Each row below holds a small network's activations on one input, seen along a few directions.
In each table, some parts of the input vary, and every possible input appears once, in random order.
Descriptions start from the smaller parts, as in this example, which fits no table here: one of 8 places around a ring, together with either a single point or (one of 2 separate values, together with one of 4 places along a line) or one of 9 places along a line.
Shared parts are said once, and a part with two or three values counts as separate values.

Other details of the inputs shift rows strongly along three fixed directions, in all tables alike. That doesn't count.
These rows show it; all are for the same input, with only those details redrawn:
[  9  54  28 -33 -11 -12  12   2 -10  16   5  -4]
[-82  -2  68  78  41  -2 -33  -9 -40 -73 -21  20]
[-94  14 115  -9  74 -31  14   1 -37 -21 -28   9]
[  9  54  28 -33 -10 -12  12   2 -10  16   5  -3]
[-112  -81   43  -26   93  -53   18    0  -13  -13  -57   59]
[  9  54  28 -34 -11 -12  12   2 -10  16   5  -3]
[  9  54  28 -34 -11 -11  12   2 -10  16   5  -4]
[-82  -2  68  79  40  -2 -33  -9 -40 -74 -21  20]

Rows:
row 1: [ 48  30 -16  67 -30  25 -20   0  -1 -45  41  11]
row 2: [ -4   5 -38  32 -39  34 -42  -1  21 -18  25 -28]
row 3: [ 37  39  29 -27   4  24  15   2 -14  33   3 -25]
row 4: [-83  -4 116  -1  77 -19  27 -25 -22 -11 -41 -19]
row 5: [  30  -81 -105   51  -13   23  -35   -8   11  -12   -8   53]
row 6: [ 11 -67 -32 -40  14 -24  30 -12  15  32 -10  27]
row 7: [ 17 -56 -38 -43  25 -13  39  11  27  14 -26  30]
row 8: [ 15  -5 -30  56 -53  25 -22  26  -6 -10  20 -29]
row 9: [ 34  38  27 -26   4  21  14   3 -13  34   9 -21]
row 10: [ 35  39 -30  67 -35  27 -48 -21  -4 -13  32   9]
row 11: [  22  -86 -103   38  -27   19  -22    4    6  -37  -33   49]
row 12: [ 18  53  24 -23   4  -1   2 -10  -3  39  17  -5]
row 13: [ -5 -43 -46 -52   6 -19  23   4  16  21 -45  31]
row 14: [-14  20   1 -29 -13   9   8  12  15  35  14 -37]
row 15: [-77  10 110  -3  85 -16  31  -1 -13 -29 -45  -8]
row 16: [  3 -53 -39 -50  11 -27  22  12   4  23  -9  48]
row 17: [ 50  27 -18  68 -31  37 -17   3  -1 -48  18  -2]
row 18: [ -6  16  14 -35 -16 -26 -10  21  16  18   4 -39]
row 19: [ 17  41  34 -24 -10 -18  17 -25   2  29  20 -15]
row 20: [ -98 -107  -15   61   58  -16  -26   -6  -13  -67  -67   66]
row 21: [ -6   2   8 -46  -8   9  -7  16  17  14  31 -38]
row 22: [ 37  35 -32  67 -36  40 -43 -17  -4 -16  10  -4]
row 23: [ -7 -40 -44 -50   7 -33  16   1  15  24 -23  46]
row 24: [  9 -56 -39 -41  29 -12  15   2  10  44  -8  40]
row 25: [-67   3  71  85  53   0 -20 -11 -18 -78 -14  17]
row 26: [ 29  31  41 -24  -7 -12  23 -14 -10  26  34 -15]
row 27: [ 29  43  31 -23   7   6   9   1 -14  36  31  -4]
row 28: [-83  -1  68  77  42  -5 -34 -10 -40 -72 -14  23]
row 29: [ 13 -82 -98  53 -25   5 -23 -35  28 -24 -25  37]
row 30: [ 33  28  37 -25  -8   5  29 -12  -7  24  13 -29]
row 31: [  8 -44 -44 -45  21 -16  36  -2  37  13 -47  25]
row 32: [ 19  42  31 -24 -11  -7  21 -22   3  28   5 -24]
row 33: [ -3 -89 -85   6 -24  -3 -45  13  35 -23   9  10]
row 34: [ 23  43  32 -34  -9   5  21  17 -20  14   5 -12]
row 35: [ -8  21   9 -18 -22  -9  14  25   4  39   0 -39]
row 36: [ -3 -52 -36 -39  10 -43  19 -27  24  36  -3  37]
row 37: [ -3  40 -23 -32  10   3  18   1 -12  14   6 -56]
row 38: [ 46  13 -14  69 -45  26 -25 -22 -10 -30  35  -8]
row 39: [-19 -58 -44 -43  -4 -43   5  25  30  35 -24   1]
row 40: [-24 -69 -47 -48   7  -3  19  21  24  39   2   3]
row 41: [ -1 -54 -37 -39  11 -34  22 -23  27  36 -17  29]
row 42: [ 23  35 -23  55 -45  24 -33  -5 -11 -37   4   3]
row 43: [ -2  12  11 -24 -18  11  17  27  -2  37  18 -39]
row 44: [ 37  31 -33  66 -36  44 -40 -19  -2 -18   2  -9]
row 45: [  4 -54 -39 -50  11 -21  23  15   5  23 -17  42]
row 46: [ -3 -44 -46 -53   6 -16  24   3  15  19 -52  28]
row 47: [ 28  42  30 -23   8   3   8   0 -15  37  37   0]
row 48: [ 16  52  30 -22   8 -13  22  -2  11   9  16   0]
row 49: [-11  23   5 -22 -19   3  11  18   8  40   5 -39]
row 50: [ 49  27 -16  68 -29  33 -18   3   1 -46  26   1]
row 51: [ 40  30 -33  65 -35  47 -39 -20  -3 -19  -4 -12]
row 52: [  3  30 -16 -33  13  10  23  12 -23  11  19 -56]
row 53: [ 19  51  23 -23   4   5   4  -7  -2  39   9 -12]
row 54: [-66   0  67  85  53   8 -18  -9 -17 -80 -30   8]
row 55: [ -7   6   6 -41 -10  17   1  16  14  21  30 -37]
row 56: [ 37  40  35 -25   6  13  35  11   1   3  -3 -23]
row 57: [  4   9  19 -29 -18 -15   7  34   2  24  14 -40]
row 58: [ 38  20 -22  55 -47  40 -26   6 -20 -42   5  -4]
row 59: [ 49  30 -16  68 -31  28 -20   0   0 -47  35   7]
row 60: [ 46  16 -15  69 -47  18 -28 -25 -12 -29  49   0]
row 61: [  5 -41 -42 -42  23 -27  30   1  37  18 -26  38]
row 62: [ 36  30  39 -26  -8   8  31 -13  -8  24   8 -34]
row 63: [-12 -77 -87   7 -24 -11 -51   4  42 -20  -4  10]
row 64: [  3   5  18 -37 -15 -18  -4  30   7  15  18 -40]
row 65: [-89 -29  41  41  34   8 -47  -2   2 -52  -2 -20]
row 66: [ 19  43  33 -33  -6  -7  17  12 -21  16  26   1]
What is each input in this table made of? -> one of 2 separate values, together with either a single point or one of 8 places around a ring or (one of 4 separate values, together with one of 6 places along a line)
The inputs of row 9 and row 44 match in every part but the choice among 2 separate values. If row 59 is changed in the same way as row 9 into row 44, which row does it become? -> row 25
Change only the choice among 2 separate values in row 30. List by row number the other rows that result. -> row 29
Change only the choice among 2 separate values in row 13. List by row number the other rows that result. -> row 58
Change only the place on the ring of 8 in row 43. List by row number the other rows that result. -> row 8, row 21, row 33, row 40, row 55, row 57, row 64
Change only the choice among 4 separate values in row 32. List by row number the other rows that result. -> row 20, row 22, row 54

Rows:
row 67: [ 17  65  52   6  -3   9   6  -9  -8   2  15 -20]
row 68: [  4 -20 -17 -31  -3  -8  14   7  15  18 -10  -5]
row 69: [  1 -26 -24 -29   4  -1   7   7  13  24  -3  -2]
row 70: [  9   6 -10  70 -11  22 -25 -16  -4 -44   6  13]
row 71: [-13 -51 -49  38  -6   8 -26   8   7 -25 -10  18]
row 72: [ 17  59  47   4  -3   4   5 -10 -12   9  10 -20]
row 73: [-83 -19 100 -15  98 -28  34  -1 -29 -14 -35  12]
row 74: [-90 -40  66 -38  74 -42  24  10  -7   2 -34   7]
row 75: [  8  -2 -16  59 -14  20 -24  -8 -17 -41  -2  16]
row 76: [ 10 -11 -29 -37  -7  -9   7  -2  16  28   5  -5]
row 77: [ 16  50  34  -5 -12   4   4  -4 -15  10   7 -11]
row 78: [  4 -21 -27 -30  -5  -8   9  16  15  18  -8   2]
row 79: [  6 -16 -20 -35  -8 -10  14   3  16  20  -7  -5]
row 80: [ 12   9 -11  63 -18  22 -30 -11  -5 -45   7  17]
row 81: [  3 -21 -32 -31  -2  -5   5  14  13  25  -1   4]
row 82: [  5 -16 -25 -33  -9 -11  12  13  15  18  -8   1]
row 83: [-107  -83   39   37   80  -11  -14   -3  -17  -39  -35   24]
row 84: [  8 -12 -28 -37 -14 -14  13  10  17  21  -6   0]
row 85: [ 14  11 -12  63 -22  21 -35 -13  -3 -40   7  17]
row 86: [ 14  56  46   4   2  10   7   0 -22 -13   9 -14]
row 87: [  3 -25 -20 -28   1  -3  11   9  15  18  -9  -4]
row 88: [14  5 17  0 -8 -2  4 -1 -3  8 26 -9]
row 89: [ -8 -48 -50  40 -14   5 -27  -7  12 -30  -9  12]
row 90: [  8 -12 -37 -37  -9 -10   5   7  15  29   6   2]
row 91: [ 10  44  36   3  -2   8  12  -7 -17   7   5 -15]
row 92: [-14 -56 -43  41   0  13 -25   2   8 -26 -12  13]
row 93: [  8 -10 -24 -37  -8 -11  10  -1  17  25   2  -6]
row 94: [ 14  46  33  -3  -9   7   7  -2 -18   5   6 -10]
row 95: [  5  -4 -14  66  -8  20 -20 -12 -15 -40  -3  11]
row 96: [  4 -18 -35 -33  -5  -6   5  10  13  28   3   5]
row 97: [ 14  60  54  11   8  11  11  -5 -16 -12  12 -20]
row 98: [ 17  10  13  -4 -14  -3  -1   5  -5   9  27  -4]
row 99: [  9  -6 -31 -38 -14 -16   9   7  17  25   4   0]
row 100: [  6 -17 -29 -35  -3  -5   6   0  15  27   4  -3]
row 101: [ 17  63  52   6   1  11   5  -1 -18 -14  14 -15]
row 102: [  5  -4 -16  64 -15  17 -25 -17 -10 -30  -3  12]
row 103: [ 21  62  44  -2 -10   4  -1  -5 -13   7  11 -15]
row 104: [ 11  -7 -36 -39 -13 -14   6   6  16  29   7   0]
What is each input in this table made of? -> one of 2 separate values, together with either a single point or one of 8 places around a ring or one of 10 places around a ring
The inputs of row 84 and row 79 match in every part but the choice among 2 separate values. If row 77 is changed in the same way as row 84 into row 79, which row does it become? -> row 102
Change only the choice among 2 separate values in row 74. List by row number the other rows that result. -> row 89
